[[4, 39, 28, 32, 17, 47],
 [48, 75, 27, 46, 47, 1]] Out: 47

[[-13, 23, 20, 7, 2, 11, -5],
 [16, 13, -16, -5, 17, -13, 0],
 [13, -25, 19, 14, -30, 46, -3]] Out: -5

[4, 1, 8, 2] Out: 2

[439, 605, -156, -167, 933, -670, 821] Out: 821

[53, 39, 21, 43, 20, 5, 88] Out: 88

[[-25, -25, -15, 33, -28],
 [-7, 8, -24, 23, -34],
 [-13, -35, -41, 6, -49]] Out: -28

[2, 7, 4, 0, 2] Out: 2

[[138, 28, 202, 160],
 [185, 1, 73, 63],
 [99, 159, 212, 107]] Out: 160
---
[[60 77 45 71 58 67]
 [48 50 42 76 75 21]
 [49 58 81 25 59 34]] --> 45

[[189  58 124 381 836   5]
 [394 323   6 174 231 446]
 [413 216 124 193 652 403]] --> 124

[[4345 5519 5227 4818 5305 4682]
 [6583 2845 6860 8305 3531 6578]
 [3951 5634 4550 4697 5572 4434]] --> 5227

[[208 187  81  85 194 185 198]
 [ 15 112 230 204  75 222  53]
 [132 155 139 131 147 194 143]] --> 81

[[13 12 13 14 19 67 78]
 [11 13 13 12 13 28 72]
 [17 64 77 77 77 77 77]] --> 13

[[42 59  1 61 18 77]
 [58 23 29 21 49 14]
 [66 67 66 21 69 14]] --> 1
---
[[-22   3  14  25  12]
 [ 22 -13 -23 -31 -16]
 [ 26 -20 -19 -21 -25]]	-19

[[  1  28  33  10]
 [-27  23   7  20]
 [ -3 -39 -33 -20]]	-33

[[ 32 -26  42   1 -32]
 [ -3 -22  10 -30  -9]
 [-11 -20   2 -20  -7]]	2

[[-40   4 -13  -5  10]
 [ 29  -6   2  12  -1]
 [ 14   4   8  14   3]]	8

[[-1  1 23 31]
 [ 0  1  6 31]
 [ 0  0 33 31]]	33

[[ -3 -11  -1  18  12  39 -13]
 [ 41 -26 -36 -15  -5 -11  13]
 [-13  -8 -29 -26 -35 -12 -35]]	-29
---
array([ 39, -16, -40, -17,  31]) -> 31
array([ 11, -25,  37,   3,  11,  -9,  -2]) -> -2
array([ -3,   7, -35,  14,  -9,  20,   1]) -> 1
array([ -3,  -6,  32, -18]) -> -18
array([ 35, -28,  25,  -3,  -6]) -> -6
array([ 38,  34,   0, -37,  -3, -38]) -> -38
array([ 3, -5, 41,  0]) -> 0
array([ -3, -13,  36, -10,  -2, -39]) -> -39
---
Input:
[[ 19 -25  24 -25 -14  16 -22  -4 -22  24 -19   6  26  31   3  -8]
 [-28 -31   4  19  11  16  21   9 -21  18  -9 -26  -4  -6   2 -22]
 [ 14  31   0  17  25 -28  18   2  29 -33  25 -30   2 -18 -18  29]
 [  0 -19 -27 -23 -33  22 -26 -12  25  -7 -21 -32  -4  -1   7  22]
 [-16 -26  10 -29 -17   4 -21  -5 -16  19 -26 -11  28  13   3   6]]
Output: 19

Input:
[[ -5   5   2  -2   2   0   1   4   2]
 [-26  27   5  -2   2  -3   7  17   4]
 [-19  21   2  -2   2  -8  13  10   2]
 [  7  -9   2  -2   2   5  -9  -1   2]
 [ 31 -35  -2  -2   0  21 -29 -16   2]
 [ -5   5   2  -2   2   0   1   4   2]
 [ 39 -38 -12  11  -8   0  -2 -29 -12]
 [-16  16   2  -2   2   0   1  11   2]]
Output: -5

Input:
[[  3 -15  23  13  -9   3  -5   5   8 -12  -1]
 [-14  -8   2  -3   3 -15  28   4  13   8  22]
 [ 16  13  -5 -12  40  12  -3  -9  18  -6  -5]
 [  1   8  -4 -11   9 -18 -14   1  29 -20 -30]
 [-13   0  -7  -4  -7   2  10  -1  -1   6  14]
 [  7  -8  26  18   4   3   4   6  -1 -20  18]]
Output: 3

Input:
[[-19 -13  32  -9 -16  -4  -9   8   2 -12 -39  24 -11]
 [ -1   0 -15  -4  -5  14   6   1  17  12  -5  29  18]
 [ -6 -12  -7 -21   6 -29   1   9  -2 -12  15   9  24]
 [  2  -9  -2 -28 -17  19  -1 -13  -6   6 -15 -19  33]
 [ 14  12 -14   5 -15  12   3  16 -20 -30  -2   9 -13]
 [-18 -20 -24  -9  -3  -4   0  -5  10  12  10  14  -6]
 [-24  -5  14   0   0  17 -24   3   8 -12   7  -7  11]
 [ -6  19  11  10  16   1   1   1 -19  10   1   8  10]
 [  9  -4  -3  -8  21  -5 -29 -10   3  -5 -14  -4  10]
 [-15 -25  13   5  11  -1 -15 -32 -15  29   3   9 -16]]
Output: -19

Input:
[[ -1  18   6  -2  23  -2  18  12   2]
 [  7  -2   4   2  -6 -10  -1  -4   5]
 [  7  -3 -12  10   1  -6  27 -15  -1]
 [  7  -8   2   4 -12 -14   1  10  -2]
 [  8   6 -36  -8 -40 -17  -2 -10  -2]]
Output: -1

Input:
[[ -3 -10  -2  -3  14  11   5  -6]
 [  8  -1 -10  12   7 -11  12  -8]
 [ -4   6  13  12  -2   1  -6 -10]
 [  2  22   5 -10  23  -3 -18  18]
 [-22 -29   9  13  29   9 -20 -19]
 [ 14 -22  -4  18  -2 -20  10  11]
 [-33   3  14 -22 -24  30 -13  -6]
 [  7  18   7   8 -16 -16 -19 -15]
 [-21 -24   8  10  24  11 -12 -17]
 [ 33   5  -5   8  36 -19 -15  15]
 [ 10  20   2 -10  27   3 -22   4]]
Output: -3

Input:
[[ -2  -6  21  12  -1  -5 -15   0  -4 -19  34  27  14 -16]
 [  0   8   0   4   3   3   0  -1 -11  -1   0   5  -8   3]
 [  0  -4   4   9   0  -6   0   1  -6   0  -1   1 -15  10]
 [ -5 -19  -4 -19   0 -14  -2   0   9  -9   0   1  13  29]
 [  2  16 -14 -14  -1  26   6   0  -4   1  -9  -7   4  -1]
 [  2   0   3   4  -2  -2  -1   0  -5  -1   2   3  -4   5]
 [ -1  -2   9   4   1  -6  -3   1  -8  -6   8   7  -1   6]
 [  0   8  -1   9  -1   6  -2   0 -22  -8  -2  -2 -29  20]]
Output: -2
---
Q: [[16, -42, 11, 34], [42, -25, 16, 29]]
A: 42
Q: [[10, -7, -2, -4, 12], [-10, 6, -4, 0, -9], [0, 43, -24, 0, -27]]
A: -10
Q: [[-17, -1, 3, 13, -1, 10, 13], [-21, -1, 6, 9, -1, 40, 20], [6, -1, -7, -3, -1, 4, -3]]
A: -21
Q: [[-1, 17, -16, 33, -22, -35, -3], [29, -15, 38, -15, -33, 32, -26]]
A: 29
Q: [[39, 25, -12, -21], [-43, 0, -19, -3]]
A: -43
Q: [[20, -35, 12, 0, 2], [-21, -5, -32, 15, -3], [-19, -19, 9, 25, 18]]
A: -21
---
[ 22  -8 -10 -31  28  23] result: -8

[ -3  10  13 -36   2] result: -3

[[ 38  -3  -7 -19  -5  12]
 [  5  12 -39   7  -5   1]
 [  5  -8   1   8  -2 -16]] result: -8

[ 43  18  23 -22  28] result: 43

[[ -5 -22 -27 -18   6 -31]
 [ 18  -8 -40 -23   5  29]
 [ 31 -17 -12 -10  38  10]] result: -17

[ 43  36 -10  23  -5 -19] result: 36
---
[730 790 797 207 223] Out: 790

[[-508  212  565  164  256  256 -111]
 [-796  205  463  633 -161  572 -143]
 [-415  189  534   81  286  184  -99]] Out: 212

[9830 7216 8213 3366 9941 6565 1515] Out: 7216

[[ 22  -5   1  -6]
 [ 48  -4 -46 -22]] Out: -5

[[120 210  25  52]
 [146 130 111 115]] Out: 210

[[ 48 176 141 117 128 169  58]
 [123 209 149 127 175 171 153]] Out: 176

[[682 368 396 678 680 560]
 [708 505 534 795 607 162]
 [533 537 588 589 527 402]] Out: 368

[[177 105 174  30  55 140 199]
 [ 92 150 103 141 143 113  94]] Out: 105

[4607 8002 5886 3165 3696 6294 5255] Out: 8002
---
 33   33    8  -20  -23
-10  -15    3   14   15
 -6   10   -9   -1  -13
value -13

  4   22   21   20  -10   25   13
-15  -14  -14  -19  -21  -26    0
  0  -21    6   40    3   35    5
value 5

 37  -11  -14  -26  -15    9  -29
  7  -35  -12  -31  -28    6   -5
 20    0   26  -12  -26    5   -3
value -3

 -3   12    8   31  -10   12   10
  0    9   -7   14    0    2   11
 22  -41    3   32  -10   36  -32
value -32

-13    5   -6  -19  -17   -5    7
  6   -1   -6  -11   -1  -32   -8
 11  -13   -6   -9    1    1  -10
value -10

  2  -15  -21   -9
 34   17  -11  -18
-12  -16   -4   19
value 19

  0   -2    8   -1    8    8  -15
  9   -2   13   11   14   18   -8
 -4   -3  -19  -14   -3  -16   38
value 38

 14  -20  -17  -19  -22  -11
 -9   15  -21   40   16  -12
  0  -21    0  -39  -21   -7
value -7
---
[ -9 -14 -31  -1 -27   9   5] ⇒ -14

[-29 -14 -35  37  25 -26  17] ⇒ -26

[-10  -7 -31   4 -18] ⇒ -10

[[-41 -19  20  37  21]
 [ -2  30  35  12 -26]] ⇒ -19

[[ 13 -19  -1   0]
 [ -5 -21   9 -16]
 [ 14 -13  32  -7]] ⇒ -16

[ 37  -2   0  11 -22] ⇒ 0

[[-37  32 -24  36  -7 -15]
 [ 19   4  13  -5  -2   8]] ⇒ -15

[ 16 -37 -26  34   6  31] ⇒ 6
---
[-23 -40  28  24] value -23

[[ 9  7  1 -2  0  8  9]
 [38  0 -3  6 -1 -6 -5]] value 9

[-19   7 -32  39  11  19  -7] value -19

[ -3  11 -16  35  -8 -25] value -3

[ 15 -22  41   8  -9  19 -33] value 15

[-20  15 -34  -9] value -20

[ 21   9 -37 -20] value 21
---
array([[  0, -35, -15, -15],
       [ 17,   2,  16,  19]]) out 16

array([-31, -36,  30, -34]) out 30

array([[ -3, -18, -32,  -6],
       [  7, -17, -34, -21]]) out -34

array([[ 10,  24,  11,   9],
       [ 16,  28, -13,  28],
       [ 12, -13, -22,  43]]) out -22

array([[-30, -16, -16,  -4],
       [ -3, -18,  -3, -22]]) out -3

array([ 19,  42, -10,  16]) out -10

array([ 12,  -1, -31,   6]) out -31

array([-16,   1,  -2, -43]) out -2

array([ 38,  -2,   3, -20]) out 3
